These are the activations of a small neural network, seen along a few directions. Each row is one input.
In each table, some parts of the input vary, and every possible input appears once, in random order.
Descriptions start from the smaller parts, as in this example, which fits no table here: one of 8 places around a ring, together with either a single point or one of 11 places around a ring or (one of 3 separate values, together with one of 6 places along a line).
Shared parts are said once, and a part with two or three values counts as separate values.

Other details of the inputs shift rows strongly along two fixed directions, in all tables alike. That doesn't count.

Rows:
row 1: [ 34.9 -42.7 -20.5  43.1 -27.6  48.9  63.4 -17.8  -6.6 -45.3 -41.4]
row 2: [ 23.5  37.3   2.6   6.4 -16.0 -27.9  -6.8  17.6   9.8  15.9 -40.4]
row 3: [ 24.7  24.0  17.5 -15.6 -12.1 -70.7 -31.3  33.7  30.8  30.5 -22.7]
row 4: [ -4.2 -13.2 -23.0  -3.2 -14.7  14.4   0.9 -18.4  -6.8 -21.9   4.3]
row 5: [-39.0  23.5  28.9 -22.4  43.6  14.6  -3.2 -28.0 -26.7   6.0  16.7]
row 6: [-32.9  17.9  12.7 -21.9  49.0  11.5 -20.8  12.8 -27.7  19.6  68.6]
row 7: [-3.2  3.1 16.2 -9.6 24.3 -9.5 -2.6 -6.4 -5.0 -4.4 41.0]
row 8: [ -3.3  29.5  10.5 -22.2   6.2 -40.9 -40.1  50.1  10.1  44.8  -1.1]
row 9: [-37.5  20.6  -2.4 -35.6  33.6  -9.3 -28.8 -16.5 -38.5   2.6  60.5]
row 10: [-12.7 -38.5 -17.1  21.8  17.5  66.3  38.1 -10.7 -15.8 -22.4  37.2]
row 11: [ 20.1   0.2  -9.2   3.3 -14.4  17.4  29.2  -3.8   0.2 -19.2 -28.9]
row 12: [-13.3  45.9  16.2 -20.8  33.5 -35.2 -28.9  -1.4   8.6  26.1  46.0]
row 13: [ 19.8  -0.7 -16.4  21.9 -33.9 -33.3 -24.8  11.5   8.1   4.0 -38.9]
row 14: [-15.4  22.3  16.2  -7.0 -20.5 -58.4 -58.5  11.0  16.0  33.4 -48.3]
row 15: [11.8 -2.7  0.3 -6.0 -2.9 -7.8  8.3 -2.9 23.5 -7.8  4.1]
row 16: [-30.1 -22.4  11.9  -2.1  15.9  35.4   3.0  -4.8   2.6  12.9   2.6]
row 17: [ 30.1 -18.1 -13.5  21.3 -53.1 -29.8 -14.5  15.8   9.3  -6.2 -51.8]
row 18: [-21.8  41.0  20.3 -27.0  52.3  -0.3  -9.6  -9.8 -46.4   4.4  53.0]
row 19: [ 32.2 -41.4  12.8  27.4 -53.3 -17.2  14.7   2.5  55.7  -0.5 -86.1]
row 20: [  1.3 -36.1  -7.4  18.9  16.3  40.9  43.0 -33.7  -4.3 -36.4  37.2]
row 21: [  1.8 -23.3 -29.0  17.9 -25.8  25.7  15.3 -26.7  -5.2 -24.6  -1.7]
row 22: [-16.3 -30.4 -20.0  15.0   9.4  71.1  41.9 -15.0  -7.6 -19.8  37.9]
row 23: [ 17.4  33.2  10.8 -15.7  -4.1 -38.8 -12.1  24.5  -3.8  17.8 -30.5]
row 24: [ 12.0 -28.9 -18.4  12.3 -23.1  33.0  24.1  16.6  19.8  -9.6 -17.5]
Description of these inputs: one of 4 separate values, together with either a single point or one of 5 places around a ring.
Question: The inputs of row 9 and row 3 match in every part but the choice among 4 separate values. If row 17 is changed in the same way as row 9 into row 3, which row does it become?
Answer: row 7
Question: Which other rows agree with row 23 in the choice among 4 separate values? List them by row number.
Answer: row 1, row 2, row 5, row 11, row 18
Question: Which other rows does row 20 become when the choice among 4 separate values takes its other values? List them by row number.
Answer: row 1, row 10, row 13
Question: Which other rows does row 24 become when the place on the ring of 5 takes its other values? List them by row number.
Answer: row 6, row 8, row 10, row 22

Rows:
row 25: [ 34.7 -37.5 -32.8  38.2 -57.8  29.9  44.0 -13.2   2.3 -38.4 -64.0]
row 26: [  9.6  23.7  17.5 -12.9   3.9 -31.7 -16.3  38.3  32.5  35.3 -17.3]
row 27: [ -5.4  18.8   2.5 -10.9 -17.4 -38.1 -45.8  19.7  -3.5  26.2 -26.6]
row 28: [ 45.3 -45.9 -23.0  38.9 -54.4  14.8  48.4 -19.1  23.8 -46.3 -46.7]
row 29: [ 22.8  39.0  18.3 -11.6   0.7 -43.6 -14.2  16.0  14.9  22.2 -21.5]
row 30: [ 26.7 -65.9 -31.2  33.2 -66.2  21.9  31.8  -5.4  12.1 -38.4 -47.9]
row 31: [-46.5  -1.6  16.4 -31.6  45.0  18.3  -1.9 -37.5 -26.1  -3.3  63.5]
row 32: [-28.9   8.1   3.1 -23.6  49.1   6.9  -6.5 -43.5 -31.5 -21.1  70.2]
row 33: [ -6.7 -30.2 -20.8   7.1   6.6  67.6  39.7  -4.0 -15.3 -23.1  18.6]
row 34: [ -5.3  16.7  -3.6  -2.1 -20.0 -42.2 -46.5  19.6  13.8  27.5 -10.6]
row 35: [-14.6  18.7  22.1  -4.0  -8.7 -32.6 -40.4  12.3  17.1  34.5 -34.2]
row 36: [  4.1 -24.1 -17.1  12.2   7.0  57.2  46.8 -10.2 -31.4 -25.4  19.2]
row 37: [-31.6  19.6  21.7 -19.4  59.5  32.3  16.4 -14.0 -38.6   0.6  59.1]
row 38: [  0.9  12.4  10.1  -3.3 -13.4 -46.5 -43.4  12.5  27.5  26.6  -8.4]
row 39: [-50.6   0.3  14.5 -24.6  45.6  25.1  -4.0 -39.7 -16.5   5.0  64.7]
row 40: [ 43.7 -54.8 -18.1  32.7 -42.8  30.0  47.5  16.1  39.6 -28.1 -36.2]
row 41: [-32.5  30.7  20.0 -25.4  60.3  32.1  10.2 -31.8 -42.8  -9.0  60.3]
row 42: [ 20.6  30.1  21.2  -7.9   4.5 -42.4  -9.2  32.4  16.7  32.5 -16.4]
row 43: [ 17.5 -23.2 -10.0   8.9   6.0  40.5  45.6 -31.8 -11.2 -43.6  31.1]
row 44: [-53.0   1.6  17.9 -15.4  58.1  41.4  -1.9 -14.1 -18.9  10.7  59.9]
row 45: [  9.6  36.8  14.1  -9.3  -4.3 -50.1 -18.6   4.8  16.0  20.0 -24.8]
row 46: [ 29.9 -39.6 -11.2  38.4 -50.0  28.9  51.8 -19.1  13.6 -38.6 -72.9]
row 47: [-16.7 -42.1 -20.9  16.5   5.2  66.8  29.2 -10.1 -11.2 -15.7  19.2]
row 48: [ -0.5  11.4  17.1  -3.4   2.8 -32.8 -26.5  32.3  36.3  42.4 -16.3]
row 49: [ 34.8 -54.9 -14.7  29.0 -45.7  17.6  47.2 -24.7  20.6 -39.1 -66.1]
row 50: [  8.2  26.5  -7.5  -6.4 -11.7 -53.9 -39.9  12.0  -1.6  10.0 -18.2]
row 51: [  4.0  30.5  -3.2  -8.6  -8.2 -43.4 -41.2  10.5  -9.1  17.1 -33.1]
row 52: [-32.3  24.4 -11.2 -18.2  38.3  13.3  -0.5 -32.8 -41.8 -18.1  73.3]
row 53: [ 28.4  27.9  13.3  -2.4   0.6 -48.3 -17.7  35.9  16.6  23.9  -2.4]
row 54: [ 24.1  40.9  -3.7  -4.8 -10.5 -45.2 -26.3  26.7   0.7  14.2  -9.3]
row 55: [  1.5  28.3  21.5  -8.4   4.1 -23.6 -21.6  41.3  21.8  34.1 -28.8]
row 56: [  1.1  13.7  -4.4   3.5  -7.9 -34.4 -38.0  43.0  22.5  34.2  -4.3]
row 57: [ 32.9 -70.2 -17.5  32.3 -59.5  17.7  34.9 -12.6  26.0 -39.3 -45.6]
row 58: [ -9.7  21.1   0.6  -4.1 -16.5 -31.5 -48.0  18.0   6.2  34.6 -25.5]
row 59: [-36.4  -5.1   6.1 -14.0  53.3  27.3  -4.5 -12.9  -8.0   3.4  85.1]
row 60: [ 11.1  25.7  -4.4  -6.0  -7.0 -33.5 -27.8  49.1  18.3  27.3  -5.3]
row 61: [-44.9  14.6  15.2 -24.6  54.5  21.2  -3.4 -44.1 -42.2 -13.0  45.4]
row 62: [  6.2 -14.8 -19.9   8.2   3.0  55.4  40.6 -25.8 -33.0 -35.3  13.9]
row 63: [-10.4  16.5  24.0 -10.9  -9.4 -39.0 -38.0  14.2   7.3  26.1 -35.4]
row 64: [  8.6 -28.2 -21.7  14.4   3.3  46.1  48.0  -7.9 -23.3 -32.7  34.1]
Question: The inputs of row 60 and row 40 match in every part but one. If row 50 is changed in the same way as row 60 into row 40, which row does it become?
Answer: row 32
Question: The inputs of row 63 and row 31 match in every part but one. If row 41 is changed in the same way as row 63 into row 31, which row does it become?
Answer: row 29
Question: Describe the family of inputs behind these rows.
Answer: one of 5 places around a ring, together with one of 8 places around a ring
Question: A walk changes only the place on the ring of 5. It starts at row 56 and steps to row 59. List the rest of the walk in order.
Answer: row 48, row 44, row 47
